Each row below holds a small network's activations on one input, seen along a few directions.
In each table, some parts of the input vary, and every possible input appears once, in random order.
A made-up example of a description, with smaller parts first: line(4) and (point or line(11) or (values(2) and ring(8))).
Shared parts are said once, and a part with two or three values counts as separate values.
(in the rows, 128 means zero)

Other details of the inputs shift rows strongly along two fixed directions, in all tables alike. That doesn't count.

Table:
x1: [149 111 111  89  97  69 166 102 101 167 141  81 116  98  87 173 155]
x2: [ 95  69  91  54 127 135 165 120 216 147 124 159  44 149 117  74 121]
x3: [126 146 175 171 138 135  96 144  80  85 103 120 203 128 160 112 109]
x4: [158 125 100 107 103  71 151  96 124 174 109  83 108 102  95 175 136]
x5: [ 80 120 155 165 139 211 112 180 211  99 123 206  62 160 191  43 103]
x6: [150 118  92  96 143  93 126 124  99 151 119  91 172 133 100 171 125]
x7: [141 126  92  87 129  88 124 104 104 114 111  82 180 126 113 147 128]
x8: [147 155 177 199 125 153 129 126  94 117 151 161 164 127 168 150 151]
x9: [113  69  83  76 151 159 143 135 202 131 115 167 114 171  91  74  70]
x10: [124 184 163 204 129 150  99 141 105 121 139 121 125 113 166 143 135]
x11: [132 128 103  87 109  71 164  92 103 163 145  77 116  97  91 168 167]
x12: [145 171 177 197 127 152 104 151  83 114 138 137 120 115 150 141 139]
x13: [118 164 164 165 129 137  88 134  83  80 110 120 204 132 162 106 117]
x14: [123 177 175 185 127 154 110 152  88 111 152 130 131 104 153 129 163]
x15: [156 125 120  89 108  76 156 107 105 160 138  89 109  97  75 177 154]
x16: [110  71 100  72 126 144 150 130 225 146 108 167  31 160  97 105  97]
x17: [138 141 153 177 143 143  97 157  80  78 112 116 199 129 170 120 119]
x18: [136 134  82  87 140  94 119 115 102 148 126  93 172 131 104 169 130]
x19: [130 181 171 192 135 158  95 140  91 115 148 127 123 108 155 137 149]
x20: [103  66 104  63 140 141 162  98 232 137 147 199  73 168 111  97 130]
x21: [ 86 120 127 158 154 215  99 174 180  84 131 210 136 169 160  40  72]
x22: [157 112 101  94  98  67 162  94 109 174 125  81 113  99  99 164 145]
Description of these inputs: values(2) and (point or line(4) or ring(6)).
The inputs of x14 and x15 match in every part but the values(2) part. If x20 is changed in the same way as x14 into x15, which row does it become? -> x8

Table:
x23: [113  99 120  92 126 131 141 125 171 131 123 142  88 139 120 107 124]
x24: [127 135 137 139 131 133 124 131 113 118 134 131 150 127 136 124 132]
x25: [132 147 135 151 126 130 125 127 120 132 135 126 124 119 135 137 134]
x26: [137 139 141 150 119 125 127 133 112 132 127 121 125 118 136 138 132]
x27: [128 135 139 143 128 132 125 127 116 119 131 132 151 127 138 124 130]
x28: [135 136 143 147 119 123 128 131 110 126 127 118 129 117 138 134 137]
x29: [133 145 137 155 133 134 117 133 103 121 138 130 158 127 144 137 135]
x30: [132 135 142 143 122 127 127 137 110 124 129 120 126 119 136 132 137]
x31: [130 134 138 139 133 134 120 131 113 116 133 132 152 130 133 128 128]
x32: [120 130 123 130 134 135 108 148 125 114 106 114 138 132 133 111 103]
x33: [111  99 119  89 129 134 139 129 169 130 125 143  87 139 118 107 125]
x34: [135 144 137 154 124 128 125 130 117 136 131 125 124 119 132 139 130]
x35: [128 136 133 145 128 131 126 127 116 123 134 132 149 128 141 127 133]
x36: [131 133 137 144 135 138 121 130 122 118 130 141 150 136 138 129 127]
x37: [118  93 114  89 134 134 140 120 168 125 123 151 114 149 113 108 113]
x38: [130 134 135 141 137 139 119 134 120 118 133 139 150 135 135 130 128]
x39: [115  99 102  87 135 131 123 137 165 123  98 125 109 145 116  97  93]
x40: [116 105 111  97 132 139 139 127 172 137 131 147  85 139 113 112 121]
x41: [134 138 140 147 121 130 126 139 112 130 129 123 123 120 134 135 133]
x42: [128 148 139 147 124 128 123 126 117 128 133 123 127 119 139 135 139]
x43: [165 123  68  54 114  28 165  59  92 183 130  47 157  95  56 207 153]
x44: [119 102 113  99 130 139 140 131 171 141 127 147  83 140 111 113 116]
x45: [125 146 137 143 126 132 121 131 117 126 135 125 125 120 137 132 139]
x46: [130 135 134 147 132 137 123 129 120 122 133 138 148 133 143 130 130]
The inputs of x35 and x43 match in every part but one. If x36 is changed in the same way as x35 into x43, which row does it become? -> x38
What do these inputs look like to the network? -> values(2) and (point or ring(5) or ring(6))
Change only the values(2) part in x25. List by row number the other rows that result. -> x40
